These are the activations of a small neural network, seen along a few directions. Each row is one input.
Each table varies a few parts of the input and shows all the possible inputs, shuffled.
Descriptions start from the smaller parts, as in this example, which fits no table here: ring(5) and (point or line(11) or (values(2) and line(6))).
Shared parts are said once, and a part with two or three values counts as separate values.
In the rows, zero is written as 128.

Other details of the inputs vary at random and push rows far along three fixed directions, the same in every table; ignore that.

Rows:
row 1: [125  72 139 115 134 134 147 111  81 142 121 149 141 136]
row 2: [ 86  44 123 144 120 114 162  68 105 116 138 191 131 108]
row 3: [189 230 152  48 120  81 112 143 139 127  97 112  71 108]
row 4: [ 34 171 153 157 144 185 141 118  85 121 171  99  85 166]
row 5: [ 67 179 100 155 130 138 126 114  90  88 135  96  41 131]
row 6: [135 133 133 175 124 155 108 176 194 154 138 121 213 162]
row 7: [213  34 135  55 129  85 139  90  86 149 109 169 118  74]
row 8: [166 115 120 136 116 128 106 171 181 161 157 132 193 122]
row 9: [141 117 130 173 110 151 120 157 187 142 139 141 193 146]
row 10: [ 71 164 150 137 123 153 134  99  92 123 156 109  73 157]
row 11: [ 91 158 155 150 164 162 137 104 109 122 137 103  89 180]
row 12: [ 77  46 146 149 114 146 148  75 109 119 156 164 126 139]
row 13: [220 186 106  59 145  76 101 151 129 104  98  86  62  88]
row 14: [175  66 118  95  95  78 142 124 108 141  93 170 129  68]
row 15: [100 168 106 129 133 107 137 106 107  65 124  99  40 126]
row 16: [189 174 105  59 146  72 117 147 104 105  63  88  67  99]
row 17: [213 232 143  53 150  79 112 148 144 134 122  96  81 116]
row 18: [155 155 141 121 121 146  97 181 184 166 135 133 225 155]
row 19: [ 74 212 136 162 134 126 143 133 140  88 157  94  58 161]
row 20: [103  40 119 155 155 123 161  71  88 138 110 182 143 113]
row 21: [215  55  97  86 130  76 126 118 111 116  56 146 142  73]
row 22: [ 34 187 116 189 161 158 147 138 110 124 154  91  86 177]
row 23: [ 88  26  83 179 131 135 155  72  93 107 115 156 120 107]
row 24: [ 83  55 114 146 122 122 158 117  87 142 122 156 137  87]
row 25: [123 175 150 131 107 174  91 193 193 161 158 124 229 145]
row 26: [174 131 164 126 103 167  96 156 199 154 142 125 206 169]
row 27: [112 141 137 164 129 152 129 119 160 137 146 138 169 153]
row 28: [133 119 111 138  94 160  91 188 171 138 137 112 216 118]
Description of these inputs: line(4) and (point or ring(6)).
Q: Changing only the line(4) part turns row 24 into row 28. The same change can be made to row 19. Which row results?
A: row 15
Q: Which other rows does row 4 become when the ring(6) part takes its other values? List them by row number.
A: row 1, row 10, row 11, row 12, row 26

Rows:
row 29: [121  99  97 134 127 124 124 154 110 130 100 128 138  95]
row 30: [100  93 104 197 103 154 122 132 162 113 151 140 167 137]
row 31: [138  57 129 104 114 105 142 107  92 152 149 166 121  87]
row 32: [164 142 144  55 105 114 106 157 120 149 109 137 148  99]
row 33: [141 213 146 130 154 138 121 119 153 111 130  99  99 182]
row 34: [ 90 142 138 161 163 131 150  99 132 125 135 146 125 160]
row 35: [137 144 142 130 147 164 115 143 143 136 129  98 165 167]
row 36: [105 122 129 151 148 172 114 149 133 159 131 131 197 162]
row 37: [183 189 169  62 103  74 127 152 163 131 117 130 103 113]
row 38: [187  88 104 108 105  78 132 122 138 110  89 142 110  92]
row 39: [106 229 144 105 146 131 125 127 112 122 172  86  49 135]
row 40: [118  73 125 116 169 115 167  79  51 119  93 127  64 128]
row 41: [107 210 113 134 146 133 120 151 113  85 121  59  54 141]
row 42: [158 204 145 133 165 143 113 159 155 147 151  90 127 163]
row 43: [143 207 159 138 150 122 132 154 179 136 131 108 129 177]
row 44: [149 151 141 105 161 130 130 146 111 147  94 112 120 134]
row 45: [115  53 126 151 148 146 147  68 102 119 122 145 127 142]
row 46: [133 139 135 119 169  96 169  66  82 104  97 122  18 141]
row 47: [ 88  48  83 140 139 120 153  85  63  97 104 133  86  88]
row 48: [131 146 145 135 154 157 124 139 124 127 125  97 134 165]
row 49: [ 93 121  96 181 115 145 121 118 148 101 147 134 140 141]
row 50: [ 77  57 120 168 162 126 178  75  68 150 110 165 110 127]
row 51: [200 180 145  70 156 100 119 108 124 103  87  96  72 145]
row 52: [124 212 160 116 104 132 122 137 153 113 157 100  80 162]
row 53: [104 113 139 101 116 126 137 133  87 145 124 136 107 111]
row 54: [ 89  96 133 176 152 157 147  86 106 115 141 121 102 176]
row 55: [187 126 101  82 112 104  94 183 146 138  84 126 179  89]
row 56: [128 126 100 118 140  87 147  89  80  74  95 100  12 109]
row 57: [116  83  83 139 155  93 153  94  68 111 120 136  55  75]
row 58: [110 214 104 136 137 118 117 152 135 112 116  96 101 127]
row 59: [101  91 100 146 143  78 170  87  93  96  99 156  58  82]
row 60: [ 89 107 147 156  99 153 136 104 131 123 167 152 128 140]
row 61: [131 160 139 113 115 142 103 148 144 146 179 129 154 131]
row 62: [211  78 132 106 136 112 118 149 153 175 124 149 195 121]
row 63: [148  99 147 136 146 109 150 114 146 141 111 162 150 130]
row 64: [200 109 110  91  99 103 101 181 154 125  93 108 167 105]
row 65: [ 78  76 134 139 109 126 158 103  88 151 138 169 124 107]
row 66: [105 156 102 144 128 136 117 175 128 129 119  98 127 129]
row 67: [191  73 139 120 120 128 124 116 169 147 111 160 198 133]
row 68: [ 98 217 110 145 148 113 136 142 113 106 110  87  52 122]
row 69: [ 67 152 137 138 119 144 136 115 106 137 152 143 121 130]
row 70: [105 123 109 174 113 133 125 148 183 122 144 142 182 126]
row 71: [109 132 132 163 143 159 125 135 147 160 134 143 197 160]
row 72: [114 118 134 161 143 157 133 131 147 163 129 141 193 149]
row 73: [ 54 137 148 163 116 149 147 108 140 127 176 151 131 142]
row 74: [171  99 100 105 116  74 136 142 119 136  76 142 124  75]
row 75: [165  69 146  84  89  90 131 119 148 144 122 198 182  86]
row 76: [ 69 115 139 144 105 181 116 151 130 157 165 138 186 136]
row 77: [ 85 102 147 150  97 183 115 147 132 136 173 129 179 149]
row 78: [107 120 124 165 167 159 133 115 126 152 163 127 149 153]
row 79: [189 134 167  77  90  90 121 153 176 144 122 159 164 100]
row 80: [152  71 138  60 113  91 148 101  64 121  99 142  75  85]
row 81: [118 150 133 123 164 146 129 115 100 117 119 102 109 162]
row 82: [109 227 149 112 144 130 125 135 110 122 171  88  44 136]
row 83: [111 115 141 179 142 159 140 105 142 129 144 137 141 170]
row 84: [ 97  52 128 155 163 112 178  62 100 133 113 180 121 118]
row 85: [114 153 134 129 163 154 128 139 118 148 114 108 138 150]
row 86: [131 145 159 125  92 156 104 139 156 119 162 114 142 151]
row 87: [155 113 102 114 121 106 122 111 124  90 102 111  92 104]
row 88: [215 123 115  84 107  88 105 145 150  98  85 110 114  95]
row 89: [ 91 171  99 154 138 125 135 134 122 117 118 108 100 116]
row 90: [ 95 110  96 175 116 154 110 121 139  93 147 118 141 145]
row 91: [120 143 114 161 116 111 129 157 173 119 133 130 145 131]
row 92: [202 127 156  68  80 108 109 135 173 135 123 147 162 107]
row 93: [ 96 113  86 185 127 156 106 149 149 134 175 131 182 131]
row 94: [128 209 160 102 110 147 105 132 149 102 155  83  89 158]
row 95: [131  84 137 106  99 114 137  85 112 119 134 171 118 109]
row 96: [ 97  45  74 160 145 116 149  90  83 124 137 154 110  78]
row 97: [202 117 143  80 137 114 115 172 141 170  83 127 177 125]
row 98: [194 132 158  68  88 100 113 162 152 162 107 151 172  88]
row 99: [176  70 141  54  99 109 125 120 104 134 105 147 142  82]
row 100: [ 93 121  96 163 119 163 108 171 146 138 133 117 187 125]
row 101: [ 85 178 144 122 122 136 139 120 112 136 142 124  97 125]
row 102: [186  93 124 106 154 113 120 123 128 159 124 150 169 118]
row 103: [102 112 102 188 104 159 116 136 176 114 155 131 176 143]
row 104: [130 209 105 142 143 121 111 169 146 117 152  75  85 137]
row 105: [192 136 113 100 107  78 110 160 184 122  98 147 172  95]
row 106: [ 73 113 144 151 103 179 116 158 127 156 164 138 182 138]
row 107: [ 83  77 129 110 120 137 143  86  63 114 137 147  99 112]
row 108: [109 116  98 159 111 161  98 162 149 115 142 112 188 141]
row 109: [155 142 152 143 136 157 110 135 162 125 134 104 154 175]
row 110: [184 180 160  55 106  93 118 127 124 104 114  96  54 125]
row 111: [ 96 104 137 183 143 163 138 130 136 163 136 147 188 154]
row 112: [102 158 145 117 112 144 118 103 115 100 155 114  89 149]
Q: Changing only one part turns row 33 into row 83. The same change can be made to row 75. Which row results?
A: row 79
Q: Changing only one part turns row 86 into row 110. The same change can be made to row 109. Which row results?
A: row 54
Q: Changing only one part turns row 47 into row 108. The same change can be made to row 89. Which row results?
A: row 58
Q: What do these inputs look like to the network?
A: values(3) and line(4) and (point or ring(6))
Q: Which other rows does row 78 become when the values(3) part takes its other values? List them by row number.
A: row 39, row 96
Q: Which other rows agree with row 36 in the line(4) part and the values(3) part? List them by row number.
A: row 33, row 34, row 51, row 71, row 81, row 102
Q: Which other rows does row 111 become when the values(3) part takes its other values? List them by row number.
A: row 68, row 98
Q: A walk changes only the ring(6) part. It starts at row 32 and steps to row 69. List the rest of the walk in order.
A: row 75, row 95, row 112, row 107
Q: Which other rows does row 61 become when the line(4) part takes its other values? List them by row number.
A: row 31, row 39, row 82
Q: Which other rows agree with row 38 in the line(4) part and the values(3) part? List them by row number.
A: row 56, row 64, row 66, row 74, row 91, row 104
Q: Which other rows does row 90 become when the line(4) part takes its other values? List them by row number.
A: row 56, row 87, row 88
Q: Which other rows does row 35 become when the ring(6) part takes its other values? List them by row number.
A: row 45, row 67, row 72, row 84, row 85
